A small network was trained on invented records. Each row is its activation on one of them, seen along a few directions.
Here are examples, each followed by its value of one field, B.
Records without B are marked missing.
The largest differences between rows may come from other fields.
In the rows, zero is written as 500.
Random noise pushes rows far along 4 fixed directions. That doesn't count. These rows show it; they differ only by the noise:
[531, 359, 499, 408, 423, 446, 519, 491, 516, 435, 454, 558, 511, 425, 474, 518, 508, 638, 474, 435, 453, 411]
[406, 609, 570, 651, 707, 282, 584, 517, 416, 519, 499, 548, 634, 628, 265, 416, 582, 491, 513, 405, 421, 436]
[439, 413, 600, 487, 556, 358, 478, 525, 494, 469, 436, 680, 469, 563, 299, 592, 506, 613, 459, 401, 497, 372]
[456, 265, 532, 332, 457, 446, 379, 545, 527, 466, 384, 667, 393, 348, 450, 554, 355, 537, 506, 508, 505, 394]
[333, 431, 566, 460, 612, 273, 373, 517, 474, 551, 427, 738, 396, 523, 351, 521, 347, 359, 502, 520, 505, 406]
[350, 490, 564, 540, 704, 313, 441, 567, 433, 547, 428, 617, 522, 483, 307, 415, 405, 370, 562, 508, 459, 438]

[582, 519, 460, 576, 424, 759, 541, 552, 504, 462, 470, 406, 458, 447, 621, 580, 546, 540, 517, 573, 599, 652]
b8
[461, 506, 604, 441, 521, 391, 452, 435, 548, 448, 505, 686, 461, 656, 370, 648, 576, 606, 420, 373, 541, 381]
b3
[543, 454, 538, 414, 448, 531, 496, 499, 526, 470, 461, 554, 440, 521, 468, 568, 503, 613, 487, 455, 548, 429]
b2
[416, 357, 428, 361, 489, 386, 387, 534, 517, 526, 456, 533, 458, 283, 569, 380, 324, 347, 564, 593, 441, 453]
b21
[592, 527, 431, 592, 457, 672, 648, 555, 468, 448, 477, 270, 661, 395, 579, 364, 585, 592, 560, 514, 422, 606]
b14
[537, 511, 420, 517, 437, 543, 574, 455, 480, 467, 549, 460, 503, 579, 540, 484, 531, 536, 469, 482, 505, 481]
b18
[695, 486, 394, 450, 203, 607, 617, 374, 567, 408, 573, 421, 490, 557, 729, 594, 645, 681, 379, 459, 526, 559]
b22
[598, 415, 467, 442, 305, 606, 530, 428, 568, 432, 498, 502, 427, 506, 633, 621, 528, 627, 428, 479, 546, 539]
b22
[359, 228, 724, 460, 800, 593, 243, 828, 451, 515, 231, 709, 402, 282, 138, 551, 254, 502, 653, 562, 618, 353]
missing
[383, 794, 403, 629, 620, 85, 578, 286, 448, 646, 681, 520, 621, 722, 597, 306, 489, 133, 456, 548, 373, 578]
b9
[604, 450, 327, 297, 274, 500, 535, 356, 525, 495, 542, 387, 523, 292, 835, 311, 388, 427, 527, 598, 396, 531]
b4
[519, 818, 438, 759, 565, 611, 682, 494, 423, 579, 541, 276, 643, 603, 573, 365, 623, 363, 578, 581, 477, 684]
b17
[535, 430, 347, 360, 211, 749, 393, 479, 587, 569, 450, 421, 285, 258, 907, 522, 290, 242, 530, 805, 565, 694]
b17
[472, 601, 397, 464, 425, 613, 461, 426, 492, 561, 489, 462, 414, 421, 714, 462, 426, 283, 528, 656, 539, 672]
b12
[502, 488, 490, 449, 501, 496, 496, 481, 474, 484, 483, 479, 565, 469, 532, 452, 511, 506, 497, 453, 450, 462]
b6
[581, 586, 484, 493, 359, 450, 603, 340, 527, 475, 615, 512, 537, 652, 565, 595, 661, 648, 395, 396, 486, 457]
missing
[484, 629, 607, 724, 582, 614, 532, 594, 478, 493, 457, 545, 459, 695, 378, 720, 599, 566, 479, 501, 621, 600]
b15
[381, 424, 734, 594, 761, 487, 453, 678, 470, 489, 407, 636, 475, 587, 76, 630, 533, 676, 513, 368, 547, 370]
b1
[424, 446, 517, 400, 672, 563, 363, 620, 495, 507, 372, 497, 528, 264, 443, 348, 314, 351, 644, 619, 525, 534]
b3
[544, 468, 597, 480, 448, 713, 415, 578, 545, 489, 431, 570, 382, 481, 502, 702, 505, 589, 486, 564, 607, 530]
b16
[433, 749, 399, 627, 543, 258, 586, 317, 436, 598, 695, 488, 523, 726, 548, 381, 571, 244, 449, 489, 485, 547]
b5
[466, 568, 482, 497, 371, 342, 526, 308, 559, 528, 617, 648, 365, 800, 514, 680, 580, 528, 323, 442, 519, 439]
b20
[350, 816, 447, 741, 812, 323, 588, 468, 379, 615, 592, 380, 668, 672, 385, 235, 532, 207, 586, 543, 419, 572]
b20
[470, 762, 607, 684, 549, 425, 555, 420, 493, 593, 590, 622, 421, 850, 354, 663, 640, 452, 409, 459, 574, 539]
b16
[534, 285, 452, 305, 294, 449, 410, 446, 551, 428, 472, 593, 379, 370, 603, 545, 403, 519, 455, 492, 508, 414]
b21
[453, 534, 498, 476, 520, 371, 521, 466, 499, 542, 536, 476, 562, 487, 531, 402, 474, 455, 503, 487, 393, 459]
b4
[613, 249, 624, 425, 434, 820, 456, 676, 561, 380, 363, 509, 438, 381, 329, 710, 585, 881, 507, 411, 575, 438]
b8
[476, 649, 469, 610, 588, 274, 587, 412, 460, 546, 598, 429, 683, 581, 492, 359, 565, 443, 514, 454, 384, 479]
b11
[382, 630, 611, 724, 759, 610, 406, 698, 414, 544, 431, 403, 548, 455, 353, 422, 433, 320, 660, 649, 549, 638]
b14
[467, 407, 659, 465, 559, 432, 439, 541, 543, 459, 458, 656, 457, 510, 320, 610, 494, 601, 437, 397, 528, 416]
b9
[569, 427, 554, 535, 561, 580, 571, 585, 491, 438, 489, 434, 602, 478, 376, 535, 621, 746, 505, 391, 481, 424]
b5
[452, 505, 326, 370, 393, 388, 461, 313, 506, 552, 543, 529, 436, 447, 724, 378, 374, 284, 472, 598, 469, 508]
b20
[449, 568, 612, 598, 687, 339, 480, 539, 440, 487, 483, 593, 567, 628, 315, 515, 531, 503, 506, 409, 528, 428]
b11
[385, 467, 691, 571, 761, 421, 467, 665, 453, 521, 409, 604, 553, 508, 140, 480, 509, 566, 558, 374, 485, 332]
b2
[479, 538, 594, 676, 702, 513, 597, 642, 423, 482, 436, 434, 660, 534, 268, 430, 592, 583, 557, 406, 460, 502]
b19
[500, 480, 458, 486, 532, 506, 496, 534, 483, 519, 491, 421, 556, 385, 544, 390, 470, 408, 541, 531, 457, 552]
b19
[346, 566, 591, 585, 721, 464, 379, 622, 423, 606, 422, 583, 427, 580, 396, 501, 391, 226, 555, 587, 595, 576]
b19
[437, 690, 471, 639, 523, 260, 610, 353, 507, 550, 625, 534, 520, 753, 467, 493, 589, 413, 403, 459, 449, 545]
b22
[447, 588, 507, 533, 697, 536, 524, 578, 418, 537, 448, 384, 671, 360, 429, 253, 469, 363, 626, 518, 414, 535]
b6
[459, 539, 366, 474, 610, 414, 472, 506, 447, 551, 512, 336, 647, 258, 631, 167, 333, 215, 652, 620, 383, 573]
b11
[330, 667, 511, 605, 653, 472, 417, 516, 468, 641, 467, 531, 463, 491, 441, 425, 377, 229, 618, 615, 537, 596]
b10
[495, 519, 604, 472, 419, 819, 362, 613, 556, 497, 355, 593, 266, 434, 532, 768, 401, 508, 495, 639, 709, 595]
b10
[497, 490, 645, 570, 551, 468, 575, 495, 499, 438, 486, 619, 467, 738, 277, 696, 630, 739, 419, 328, 535, 427]
b1
[438, 526, 523, 546, 641, 713, 365, 673, 466, 601, 409, 408, 460, 255, 500, 393, 336, 236, 673, 736, 534, 657]
b16
[614, 290, 395, 349, 328, 655, 499, 521, 547, 447, 504, 376, 499, 244, 654, 452, 479, 613, 537, 532, 459, 491]
b5
[424, 325, 568, 344, 426, 356, 386, 427, 573, 468, 465, 764, 345, 536, 409, 662, 406, 582, 400, 405, 517, 349]
b7
[434, 404, 614, 371, 482, 403, 384, 478, 595, 474, 476, 762, 356, 597, 349, 694, 487, 606, 407, 419, 587, 369]
b3
[513, 666, 476, 674, 552, 453, 695, 473, 469, 494, 625, 362, 640, 711, 414, 425, 673, 533, 449, 419, 420, 502]
b18
[491, 491, 574, 516, 492, 468, 525, 492, 496, 473, 521, 584, 449, 631, 398, 609, 569, 604, 425, 417, 535, 439]
b1
[467, 626, 508, 609, 646, 768, 448, 661, 430, 545, 376, 351, 520, 322, 508, 393, 403, 296, 669, 683, 572, 713]
b12
[497, 335, 470, 342, 532, 550, 389, 542, 500, 495, 410, 497, 503, 214, 575, 376, 275, 374, 586, 593, 481, 522]
b9
[473, 485, 593, 496, 467, 551, 428, 537, 548, 524, 456, 597, 383, 516, 438, 644, 469, 523, 496, 527, 556, 505]
b10
[534, 174, 610, 280, 417, 692, 378, 645, 592, 414, 346, 609, 376, 311, 383, 660, 443, 770, 499, 426, 539, 378]
b6
[461, 553, 663, 695, 785, 475, 587, 653, 405, 455, 422, 524, 644, 611, 86, 495, 638, 685, 549, 335, 516, 404]
b21
[370, 333, 659, 434, 567, 361, 317, 562, 514, 518, 390, 842, 301, 593, 287, 722, 353, 516, 433, 468, 603, 322]
missing
[539, 599, 560, 614, 563, 672, 522, 593, 450, 463, 457, 415, 562, 513, 460, 536, 617, 567, 549, 523, 553, 575]
b12
[595, 344, 371, 297, 167, 787, 367, 501, 588, 498, 416, 444, 272, 220, 895, 563, 298, 346, 547, 775, 603, 657]
b17
[383, 631, 802, 797, 760, 538, 454, 706, 455, 511, 384, 729, 384, 854, 61, 822, 613, 609, 480, 404, 711, 491]
b8
[382, 436, 596, 433, 662, 470, 375, 607, 477, 550, 423, 561, 445, 346, 345, 407, 329, 376, 603, 546, 498, 460]
b4
[555, 98, 497, 214, 434, 780, 314, 673, 576, 416, 303, 502, 399, 55, 510, 514, 269, 627, 615, 543, 539, 450]
b7
[501, 657, 502, 632, 369, 602, 526, 460, 540, 523, 510, 585, 315, 733, 621, 757, 548, 423, 383, 569, 648, 648]
b15
[535, 383, 434, 385, 456, 546, 498, 515, 536, 499, 462, 417, 536, 301, 619, 403, 404, 491, 562, 562, 413, 528]
b7
[468, 594, 185, 421, 287, 384, 522, 268, 494, 582, 645, 421, 430, 505, 917, 319, 326, 93, 443, 709, 446, 631]
b18
[610, 565, 474, 557, 469, 739, 532, 616, 490, 489, 455, 202, 634, 217, 654, 358, 548, 548, 687, 650, 448, 646]
b13
[401, 506, 493, 538, 598, 678, 361, 691, 484, 600, 370, 470, 406, 287, 552, 467, 315, 266, 663, 719, 590, 649]
b15
[482, 441, 587, 485, 436, 776, 324, 666, 570, 508, 378, 584, 225, 437, 525, 751, 356, 477, 525, 703, 694, 628]
b14

Which value of B does each new row have?
[540, 486, 611, 546, 489, 472, 550, 492, 542, 434, 514, 576, 502, 655, 379, 683, 651, 740, 418, 368, 531, 447]
b22
[563, 455, 476, 476, 396, 525, 538, 447, 530, 469, 516, 527, 452, 540, 568, 575, 544, 585, 425, 482, 506, 505]
b22
[437, 524, 598, 624, 801, 527, 501, 688, 398, 513, 455, 402, 660, 393, 250, 353, 521, 501, 640, 470, 489, 471]
b5
[445, 534, 424, 544, 606, 431, 563, 516, 441, 554, 540, 330, 635, 385, 528, 240, 449, 356, 596, 545, 356, 545]
b1
[546, 607, 561, 545, 434, 338, 580, 415, 547, 476, 613, 584, 491, 748, 450, 658, 643, 612, 358, 371, 540, 431]
b11
[540, 541, 414, 415, 274, 594, 485, 393, 582, 534, 519, 505, 378, 494, 725, 596, 484, 479, 491, 569, 552, 575]
b10
[482, 420, 554, 533, 575, 599, 543, 586, 473, 422, 454, 483, 552, 495, 339, 536, 546, 664, 514, 409, 492, 429]
b18
[563, 559, 536, 488, 269, 479, 496, 335, 562, 470, 603, 600, 376, 701, 585, 706, 604, 581, 358, 466, 557, 509]
b16
[606, 559, 473, 547, 424, 571, 657, 504, 546, 450, 529, 344, 609, 500, 550, 470, 660, 654, 479, 433, 456, 562]
b22
[502, 310, 562, 285, 431, 521, 392, 475, 596, 420, 420, 685, 405, 428, 443, 640, 454, 650, 450, 431, 559, 392]
b3
[581, 568, 457, 535, 488, 574, 603, 485, 460, 485, 519, 350, 635, 474, 622, 422, 599, 510, 482, 482, 478, 587]
b19
[537, 411, 424, 358, 173, 680, 374, 483, 637, 513, 454, 594, 175, 426, 817, 746, 343, 394, 431, 691, 668, 638]
b15
[530, 516, 580, 486, 388, 715, 437, 526, 552, 471, 415, 614, 288, 573, 514, 777, 494, 571, 433, 531, 684, 589]
b12
[448, 639, 520, 531, 426, 400, 382, 386, 495, 578, 566, 676, 342, 695, 614, 631, 445, 278, 421, 625, 580, 550]
b16
[429, 368, 493, 359, 442, 465, 394, 485, 576, 539, 452, 632, 347, 446, 497, 577, 364, 458, 471, 522, 501, 451]
b7
[449, 564, 557, 518, 436, 201, 491, 343, 540, 519, 594, 726, 432, 798, 454, 688, 555, 557, 339, 395, 519, 381]
b11
[388, 440, 518, 399, 484, 538, 317, 514, 535, 558, 412, 662, 314, 398, 531, 576, 291, 345, 545, 628, 572, 528]
b10
[469, 578, 518, 585, 611, 339, 493, 509, 460, 553, 538, 444, 618, 497, 503, 370, 528, 374, 574, 521, 430, 499]
b11
[535, 469, 545, 492, 635, 612, 569, 627, 456, 464, 444, 332, 671, 269, 389, 293, 525, 598, 637, 472, 404, 489]
b4
[426, 499, 530, 413, 421, 616, 317, 509, 522, 546, 441, 634, 247, 488, 580, 673, 401, 369, 493, 623, 653, 559]
b12
[362, 550, 648, 549, 527, 528, 363, 573, 555, 578, 414, 683, 231, 605, 417, 718, 346, 348, 477, 641, 661, 564]
b17
[613, 571, 529, 613, 408, 680, 581, 553, 519, 423, 537, 382, 534, 561, 515, 610, 673, 699, 467, 506, 534, 574]
b14
[594, 371, 426, 273, 233, 563, 511, 409, 591, 437, 531, 497, 442, 426, 703, 567, 539, 644, 422, 452, 467, 462]
b6
